A small network was shown many inputs. Here are its activations along a few directions, one row for each input.
In each table, some parts of the input vary, and every possible input appears once, in random order.
Descriptions start from the smaller parts, as in this example, which fits no table here: one of 4 places along a line, together with either a single point or one of 9 places along a line or (one of 3 separate values, together with one of 8 places around a ring).
Shared parts are said once, and a part with two or three values counts as separate values.
In the rows, zero is written as 128.

Other details of the inputs shift rows strongly along three fixed directions, in all tables alike. That doesn't count.

Rows:
R1: [126 132 103 114 118 129 136  93 120  93 113 137 135]
R2: [ 98 138  90 107 174 126 151 139  83 183 144 136  94]
R3: [159 126  94 135 106 170 132 109 120 115 107 131 126]
R4: [132 125 162 145 139 121 109 122 165 134 129 104 124]
R5: [133 109 157 161 139 100 130 127 173 128 148 136 118]
R6: [126 134 106 104 113 134 135  86 125 100 124 138 131]
R7: [ 88 131  96  99 158 116 172 130  91 188 123 122 101]
R8: [132 130 159 148 139 120 107 137 158 126 115 102 130]
R9: [152 128 113  99 116 142 121 115 110 112 130 160 142]
R10: [124 185 155 105  56 197  87 224 143 128 115  96 168]
R11: [110 135  88 123 154  99 167 149  79 184 124 121  95]
R12: [ 80 157 140 122 180 125 128 207 123 189 137 105 105]
R13: [135 118 159 159 136 102 131 142 159 119 140 114 125]
R14: [116 110 163 159 130 118 107 144 153 122 132 136 141]
R15: [135 122 168 153 141 124 113 136 154 121 120 113 125]
R16: [125 142 152 144 126 113 116 139 168 122 149 112 120]
R17: [133 105 158 151 155 118 114 139 165 115 138 137 138]
R18: [142 191 146 106  62 180 106 226 154 128 116  92 151]
R19: [156 126 113 117 103 119 140 101 110 110 137 139 127]
R20: [ 72 144 147 133 156 115 128 202 113 202 131  96 115]
R21: [154 127 103 120 107 111 137  93 116 114 135 130 129]
R22: [113  77 159 170 168  98 145  87 189 121 145 142 118]
R23: [135 125 110 112  98 131 117  98 102 118 132 131 146]
R24: [112  93 151 164 163  96 141 102 178 117 132 108 131]
R25: [135 115 114 115 119 126 148  94 113  98 114 139 138]
R26: [ 90 122 104 121 151 121 152 143  74 194 133 156 101]
R27: [113  75 155 178 172  94 145  96 184 113 134 140 122]
R28: [151 129 106  99 119 133 123 101 110 114 135 132 145]
R29: [137 120 117 122 102 133 122 111  91 107 123 140 146]
R30: [140 118  91 134 113 159 158  95 132 108 116 135 141]
R31: [145 145 107 117 113 141 112 107 106 102 104 135 125]
R32: [137 119 120 116 100 135 123  99  97 115 136 142 141]
R33: [127 132 107 117 101 137 112  96 105 109 136 141 136]
R34: [154 128 113 104 119 138 125 119  98 102 125 139 147]
R35: [135 121 118 102 110 133 146  91 117 106 124 139 136]
R36: [133 105 153 170 145  95 131 134 167 121 137 135 120]
R37: [134 117 167 134 145 126 115 135 161 121 153 118 138]
R38: [127 135 105 123 103 135 111 109  98 102 123 139 142]
R39: [147 135  97 130 112 115 131 102 113  97 127 137 124]
R40: [151 130 103 105 121 131 121 113 104 106 123 129 150]
R41: [140 188 150  91  78 199  93 226 152 124 118  97 167]
R42: [133 120 168 147 137 128 109 131 166 129 125 133 119]
R43: [108 127 102 124 165 123 153 149  78 186 102 149  85]
R44: [ 99 144  96 117 165 128 148 130  83 188 122 132  78]
R45: [135 125 172 143 135 129 112 130 159 128 131 114 122]
Each input here is: one of 5 separate values, together with either a single point or (one of 2 separate values, together with one of 4 places along a line).
Changing only the choice among 5 separate values turns R26 into R22. The same change can be made to R20. Which row results?
> R24
Change only the choice among 5 separate values in R44. List by row number the other rows that result.
> R2, R6, R16, R33
Change only the choice among 2 separate values in R24. List by row number the other rows that result.
> R7
Change only the choice among 5 separate values in R13. List by row number the other rows that result.
> R15, R25, R29, R34
